cols: F B Q P T
(76): [118 103 132  96 142]
(75): [165  94 182 117  66]
(110): [111 103 132  96 142]
len: [118 103 132  96] => 4
has: [ 95 182 117] => no

cols: D A C U Z
(98): [107 127 126 125 128]
(83): [131  75 137 118 166]
(114): [125 136 121 129 111]
(65): [130  97 135 121 162]
(8): [127 108 126 125 128]
perm: [108 125 126 127 128] => (8)
len: [127 108] => 2

cols: R M L K W Y G
(95): [129 130 121 126 121 129 133]
(101): [ 96 122 118 134 141 154 143]
(125): [107 127 113 127 129 148 145]
(99): [141 124 148 134 137 116 109]
(82): [132 132 115 152 114 107 121]
(181): [130 133 112 136 112 118 132]
(63): [144 107 127 148 127 129 113]
(185): [167 124 162 139 129  91  90]
(91): [107 111 155 135 168 151 119]
(93): [122 127 125 128 129 133 132]
(30): [171 122 184 124 148  98  83]
(78): [ 96 122 118 134 132 138 136]
has: [141 124 148 134] => yes
len: [107 111 155 135 168 151] => 6
perm: [107 113 127 127 129 145 148] => (125)
down: [144 167 107] => R
down: [134 127 134] => K

cols: E J H X N
(108): [169  81 152 141 141]
(212): [138 118 134 123 133]
(213): [156  89 132 109 134]
(73): [138 136 132 116 140]
(178): [141 141 104 108 113]
(210): [132 116 139 140 136]
(122): [ 89 137 153 152 171]
(140): [169  81 100 113 107]
(113): [ 99 155 112 115 106]
(143): [102 138 144 149 162]
(28): [143  94 131 119 130]
(156): [115 156 117 118 118]
len: [141 141 104 108 113] => 5
perm: [136 132 116 139 140] => (210)
has: [152 141] => yes
has: [137 153] => yes
down: [171 107 106] => N
down: [141 123] => X
has: [139 136] => no

cols: keki vosoz vuniz luk rusid robef fid
(15): [124 116  95 100  96 168  81]
(5): [115  79  85 157 171 140 121]
(60): [137 106  86 144 141 118 101]
(121): [160  97  94 151 135 113 148]
(102): [128  79  95 126 136 106 115]
has: [97 94] => yes
down: [116  79] => vosoz
down: [95 85 86] => vuniz

cols: ratal Zisi sog res dano
(97): [129 106 144  89 111]
(117): [139 105 132  90  96]
(146): [149 103 142 101 103]
(132): [152 148 112 172 116]
(167): [131 103 152 100 123]
(3): [ 98 137 162 153 160]
(81): [155 150 115 173 116]
(37): [111 142 113 120 107]
(59): [103 139 144 156 162]
(10): [131 103 137 100 123]
len: [ 98 137] => 2
len: [111 142 113 120 107] => 5

cols: kabiv Zita Nafo vup Mobof bonup seda kapem kav
(119): [123 142 102 127  84 109 158  99 125]
(44): [110 103 142  99 123 109  84 158 127]
(48): [123 142 102 127  84 109 158  99 110]
len: [110 103 142  99 123 109] => 6
len: [110 103 142  99 123] => 5
perm: [ 99 110 123 142 102 127  84 109 158] => (48)
has: [ 84 127 102 142] => no
down: [ 84 123] => Mobof

cols: kuli Pum tipa riru lafe bodog
(161): [124 128  86 112 131 149]
(33): [125 121 112 110 129 143]
(144): [129 123 174 127 128 130]
(148): [126 134 107 110 129 146]
(157): [129 127 168 135 128 124]
(105): [128 123 172 122 128 130]
(43): [126 130 124 119 128 137]
(128): [127 118 130 113 128 143]
down: [110 135 122 119 113] => riru
len: [128 123 172 122] => 4
which: [129 123 174 127 128 130] => (144)
len: [129 123] => 2
has: [106 110] => no

cols: Gemuk luzo dusil Puda
(35): [139 106 123  97]
(17): [123 129 107 118]
(62): [148  98 109 103]
(127): [ 70 140 119 105]
(2): [143 106 111 101]
(120): [ 70 119 139 105]
(74): [175 104 106 104]
has: [123 129 107 118] => yes
len: [70] => 1
down: [106 129  98 140 106] => luzo
perm: [105 119 140  70] => (127)

cols: muta Mapu gos Vak Mes zuvut sem
(107): [ 84 124 115 151 152 123 135]
(177): [ 97 103 119 139 152 131 144]
(139): [ 98  95 120 128 155 119 145]
(7): [104  94 115 129 141 124 157]
(41): [115  94 124 134 139 120 160]
(168): [109  95 116 128 139 118 175]
(47): [109  82 117 130 131 125 178]
(142): [109  86 113 139 132 124 174]
(34): [124 132 174 139  85 113 109]
(197): [134  89 110 130 131 110 178]
(61): [111  99 119 133 124 106 184]
down: [139 128] => Vak
down: [139 130] => Vak
perm: [ 86 109 113 124 132 139 174] => (142)
len: [104  94 115 129 141] => 5

cols: Natu Zil gik Pogi vid vot sim Zet
(12): [123 121 130 131 115 118 138 106]
(40): [145  82 129 140 119 131 135 120]
(55): [122 141 128 127 140 134 126 132]
(14): [141 135 127 132 122 126 128 140]
(24): [127 128 125 131 126 133 131 129]
(151): [106 115 114 137 130 116 111 133]
perm: [132 126 134 140 127 128 141 122] => (55)
down: [140 127 132 131 137] => Pogi
has: [128 124 131] => no

cols: Debev pasap vunes kide
(160): [146  81 146 112]
(135): [119 128 176 128]
(68): [143  94 153 150]
(19): [119 106 113 125]
(126): [120 106 153 135]
(164): [ 81 146 112 147]
(70): [119 106 146  66]
len: [119 106] => 2
down: [120  81] => Debev
perm: [112 146  81 146] => (160)
len: [119 106 146] => 3
down: [112 128] => kide

cols: pegom Suzen Nanab rimi pofaz laga dop tufu Zep til
(131): [127 161 182 142 102  88 105  93 110 142]
(46): [135 163 130 105  83 108  90 138 171 144]
(49): [135 163 130 105  83 108  90 138 130 128]
(115): [142 161 109 105  88 102  93 127 182 142]
perm: [ 88  93 102 105 109 127 142 142 161 182] => (115)
down: [128 142] => til
down: [135 135] => pegom

cols: gevu pef nili seti
(89): [148  74 148 133]
(39): [122 131 122 132]
(23): [161 146 161 112]
(54): [123 131 123 132]
has: [131 122 132] => yes
has: [148  74 148 134] => no

cols: Dur Divo Vuvas rufa
(149): [141 143 109 118]
(42): [127 122 138 138]
(51): [136 142 107 112]
(94): [143 144 111 123]
(22): [144 135 126 142]
(26): [ 97 109 142 114]
(129): [ 97 109 110 121]
(123): [ 97 110 139 112]
(11): [112 139 110  96]
(56): [ 89 122 111  72]
(169): [111 141  94  74]
perm: [ 97 110 112 139] => (123)
has: [121 110] => no
len: [136 142 107 112] => 4

cols: Mim luro Vezu Sunek
(20): [157  94 117 151]
(130): [179 132 105 166]
(71): [166 179 132 106]
(116): [ 95 151 157 117]
down: [179 166  95] => Mim
perm: [105 132 166 179] => (130)
perm: [ 94 117 151 157] => (20)
has: [179 132 106] => yes
down: [157 179] => Mim

cols: Ludan rizu Zopa Zas
(52): [113 154 147 164]
(80): [ 93 184 183 108]
(53): [113 154 147 117]
len: [113 154 147] => 3
has: [ 93 184 183] => yes
len: [113 154] => 2
len: [113 154 147] => 3
len: [ 93 184 183] => 3
down: [183 147] => Zopa

cols: beda pove boz muzu
(31): [122 121 165 120]
(79): [166 121 100 125]
(84): [180 118 112 125]
(87): [166 121 120 122]
has: [166 121 100] => yes
has: [118 113] => no
perm: [122 120 121 166] => (87)
perm: [100 121 125 166] => (79)
len: [166 121 100] => 3

cols: lona leve fili pasu safof Tatom Sota
(21): [179 125 121 118 126 126 130]
(118): [120 161 144 140 113 142 173]
(152): [120 161 144 140 113 135 114]
(69): [ 98 142 137 138 134 134 142]
(159): [127 119 127 122 120 119 181]
(57): [181 122 120 119 119 127 126]
(66): [ 78 149 147 149 132 146 146]
down: [126 142 135 134 119] => Tatom
has: [121 125] => no
perm: [119 126 127 120 119 122 181] => (57)
has: [140 113 142 173] => yes
len: [120 161 144 140 113 135 114] => 7
len: [127 119 127 122 120 119 181] => 7

cols: rupov rimol rafe Vev mivo danev zadif vab nas
(6): [174 134 116 132 158 119 112 190 123]
(106): [174 134 116 132 158 119 112 180 108]
(36): [119 116 134 131 112 190 174 123 158]
perm: [123 190 112 119 158 132 116 134 174] => (6)
perm: [112 116 119 123 132 134 158 174 190] => (6)
down: [123 108] => nas
has: [174 134] => yes
has: [123 190 112] => no

cols: Ditap nef fosig Tev rotud
(32): [187 185  83 187 166]
(137): [141 100 163 123 186]
(124): [130 131 114 134 103]
(133): [113 121  77 137  97]
len: [113 121  77 137  97] => 5
has: [114 131] => no
down: [166 186] => rotud
down: [141 130 113] => Ditap

cols: kune lape luf tove Bemos zat
(67): [155 122 152 120 116 133]
(179): [157 134 112 142 154 109]
(172): [130 130 123 169 156  99]
(86): [151 125 160 131 106  93]
(202): [114 119 137 119 152 129]
(134): [155 115 170 147 140 104]
(163): [138 150  95 155 119 138]
(18): [146 136 133 103 113 158]
(150): [167 125 107 140 137 152]
(96): [103 107 112 133 156 155]
(4): [150 118  95 155 138 138]
perm: [150  95 155 119 138 138] => (163)
len: [151] => 1
down: [125 107] => lape
perm: [ 99 130 130 123 169 156] => (172)
perm: [104 155 115 170 147 140] => (134)

cols: naf kogo Lem sifa bot
(88): [176 156  96 112 115]
(27): [134 111 181 114 163]
(109): [182 150 100 129 114]
(13): [ 96 175 111  99 120]
(147): [130  80 158 102 151]
(50): [114  84 107 167 106]
(58): [ 87 177 122 108 125]
has: [111  99 120] => yes
len: [114  84 107 167 106] => 5
down: [ 99 102] => sifa
down: [ 96 130 114  87] => naf

cols: zisok Kos Lafu Soti Laz zaku Kemo nofet Vib
(38): [156 135  88 141 122 167 125 175 136]
(215): [129 138 146 130 134 125 134 124 132]
(205): [168 105  98 158 143 130 151 174 114]
(188): [149 126 109 139 128 146 132 158 134]
(138): [151 149  83 154 166 128 150 149 160]
(195): [127 153 141 129 133 133 129 124 136]
(141): [126 128 144 119 114 141 119 131 143]
(206): [112 130 170 111 117 126 119 107 146]
(189): [108 164 136 110 125 146 112 109 182]
(16): [134 142 109 129 133 145 125 140 167]
(193): [135 163 119 137 142 139 133 135 139]
(208): [170 149  89 164 148 146 149 178  96]
has: [108 164 136 110 125] => yes
down: [149 124 131 107 109 140 135 178] => nofet
has: [122 167 125] => yes
has: [ 88 141] => yes
down: [160 136 143 146] => Vib
has: [111 117 126 119] => yes

cols: rurel piv tuke Karep zul
(104): [108 150 129 135 119]
(64): [128 165 140 136 119]
(112): [139 172 126 145 140]
(72): [128 165 140 142 146]
perm: [126 139 140 145 172] => (112)
has: [119 136 140] => no

cols: padok muru sezep Nikol Tuvu togu
(77): [187 181 170 186 140 115]
(111): [187 181 170 186 138  93]
(25): [187 181 170 186 140 110]
(92): [180 187 170 186 110 140]
perm: [110 140 170 181 186 187] => (25)
len: [180] => 1
len: [187 181 170] => 3
down: [140 138] => Tuvu

cols: nen Zes Nidin gubuf bapu bavel vefa dok teso meri
(100): [142 119 117 106 129 149 129 142 109 174]
(136): [118 128 131 119 124 129 121 124 124 132]
(154): [127 127 123 123 123 133 124 129 122 145]
(103): [118 128 131 119 124 129 121 124 124 152]
(9): [131 126 125 125 125 132 124 130 125 139]
(155): [118 128 131 119 124 129 121 124 126 141]
(166): [121 127 125 116 122 135 119 127 121 153]
has: [127 125] => yes
perm: [118 119 121 124 124 124 128 129 131 132] => (136)
has: [132 124 130 125 139] => yes
len: [131 126 125 125 125 132 124 130 125 139] => 10

